Each row below is a small network's average activation on inputs in which a field has the value named, seen along a few directions.
Values that are neighbours, or in one group, have similar rows; names and order tell nothing.

Other fields shift rows strongly along two fixed directions, in all tables alike. That doesn't count.
To show where, the next rows are all for the same value of a field, averaged over different records:
18, 15, -14, -21, -18, 38, -44, -2, -33, 7, 3, -5, -13, -24, -7, 21, 6, -13, -47, -3, -29, 20, -8
12, 4, -12, -13, -14, 35, -25, -4, -24, 10, 2, 2, -6, -23, -12, 24, -2, -7, -25, -6, -17, 18, -5
-8, -5, 11, 2, 8, -20, 1, 7, 18, -7, 2, -8, 1, 12, 12, -15, 8, 2, 5, 14, -2, -6, -6
-14, -22, 6, 11, 10, -8, 27, -1, 23, 2, -5, 5, 12, 8, -1, -5, -12, 8, 28, 2, 17, -3, -1
-1, -8, -2, -3, -3, 15, 4, -4, -2, 3, -3, 5, 4, -7, -8, 12, -9, 0, 2, -3, -1, 7, -3
6, 15, 2, -15, -5, 8, -36, 4, -15, -5, 7, -14, -7, -9, 6, 0, 12, -9, -37, 11, -24, 9, -8
4, -4, -10, -7, -8, 29, -11, -5, -17, 6, -1, 6, 2, -17, -13, 19, -10, 1, -7, -5, -5, 15, -4
-4, 15, 13, -4, 8, -27, -26, 11, 8, -15, 7, -25, -2, 13, 22, -27, 26, -9, -23, 22, -21, -4, -9

Field B:
b12: -4, 11, 13, 10, 18, -49, 0, 9, 15, -14, 8, -18, -10, 27, 19, -32, 19, -8, 2, 13, 1, -19, 7
b11: 3, -13, -9, -4, -17, 25, 18, -8, -2, 5, -10, 11, 11, -10, -12, 23, -16, 10, 11, -11, 15, 4, -3
b4: 0, 7, 2, 9, 3, -13, 13, 1, 3, -1, 2, 6, -4, 4, -2, -8, 1, -3, 14, -5, 10, -13, 14
b2: -7, 11, 16, 2, 5, -32, -19, 14, 12, -8, 3, -13, -1, 13, 20, -31, 20, 0, -12, 15, -12, -8, -9
b9: 7, -7, -8, -5, -14, 26, 4, -7, -6, 6, -10, 7, 8, -15, -11, 28, -11, 7, 0, -10, 4, 7, -1
b7: 1, 18, 7, -2, 1, -14, -23, 7, -2, -5, 11, -10, -11, 6, 16, -23, 19, -12, -19, 9, -17, -5, -1
b5: 15, 6, -14, 3, -6, 7, 19, -7, -17, 9, -2, 15, -11, -5, -18, 18, -9, 0, 10, -19, 17, -3, 20
b1: -4, -21, -12, 6, 1, 25, 26, -12, -1, 8, -9, 19, 12, -11, -12, 18, -23, 6, 24, -16, 11, 9, 2
b6: -14, -25, -1, 10, 7, 5, 32, -5, 18, 5, -8, 12, 13, 4, -9, 5, -19, 14, 33, -7, 22, 1, 1
b10: 17, 24, -4, -2, 2, -16, -5, 1, -18, -5, 4, -3, -18, 4, 3, -5, 10, -4, -7, -6, 6, -13, 13
b3: -12, -4, 10, 5, 5, -16, 5, 3, 15, -3, -2, -3, 9, 11, 9, -14, 0, 9, 13, 8, 5, -6, -4
b8: -16, -17, 6, 16, 16, -18, 41, -1, 26, 0, 2, 10, 11, 18, 0, -8, -8, 6, 37, -2, 19, -9, 5
Each value of B is a pair of two hidden parts, and every pair occurs once (2 first parts, 6 second parts).
Q: Changing only the second part turns b4 into b7. b12 has the same second part as b4; what does that change turn b12 into?
A: b8
Q: Changing only the second part turns b3 into b10. b6 has the same second part as b3; what does that change turn b6 into?
A: b5

Field N:
n1: 2, -1, -9, 14, 22, -17, 20, -3, -1, 0, 8, 3, -14, 17, -9, -2, 1, -10, 14, -7, 3, -2, 12
n4: -7, 14, 6, -6, -3, -1, -47, 8, -12, -1, 16, -4, -8, -8, 18, -27, 20, -9, -30, 11, -44, 8, -10
n5: 34, 21, -29, -19, -45, 59, -11, -11, -48, 24, -11, 23, -8, -43, -35, 51, -17, 7, -18, -32, 14, 11, 20
n8: -8, -1, 14, 15, 0, -26, 39, -1, 11, -4, -4, 21, 11, 3, 6, -4, -10, 22, 41, -10, 27, -23, 15
n6: 1, 11, 18, -21, -12, -14, -41, 13, 14, -18, -1, -39, 7, 7, 32, -11, 30, 0, -40, 30, -17, -4, -24
n2: -27, -26, 4, 16, 20, 5, 12, 0, 17, 7, -3, 20, 16, -2, -6, -17, -23, 1, 27, 0, -6, 11, -10
n3: 8, 7, -8, 5, 13, -11, 0, -1, -4, -6, 8, -8, -15, 13, 4, -13, 8, -16, -4, 0, 1, -1, 7
n7: -3, -24, 3, -3, 5, 6, 28, -5, 24, -3, -15, -17, 10, 14, -9, 23, -8, 4, 8, 7, 22, 1, -11
The values of N form 4 separate groups.
Q: List the group mates of n8, in the order listed.
A: n5
Q: List the group mates of n4, in the order listed.
A: n2
Q: List the group mates of n1, in the order listed.
A: n3
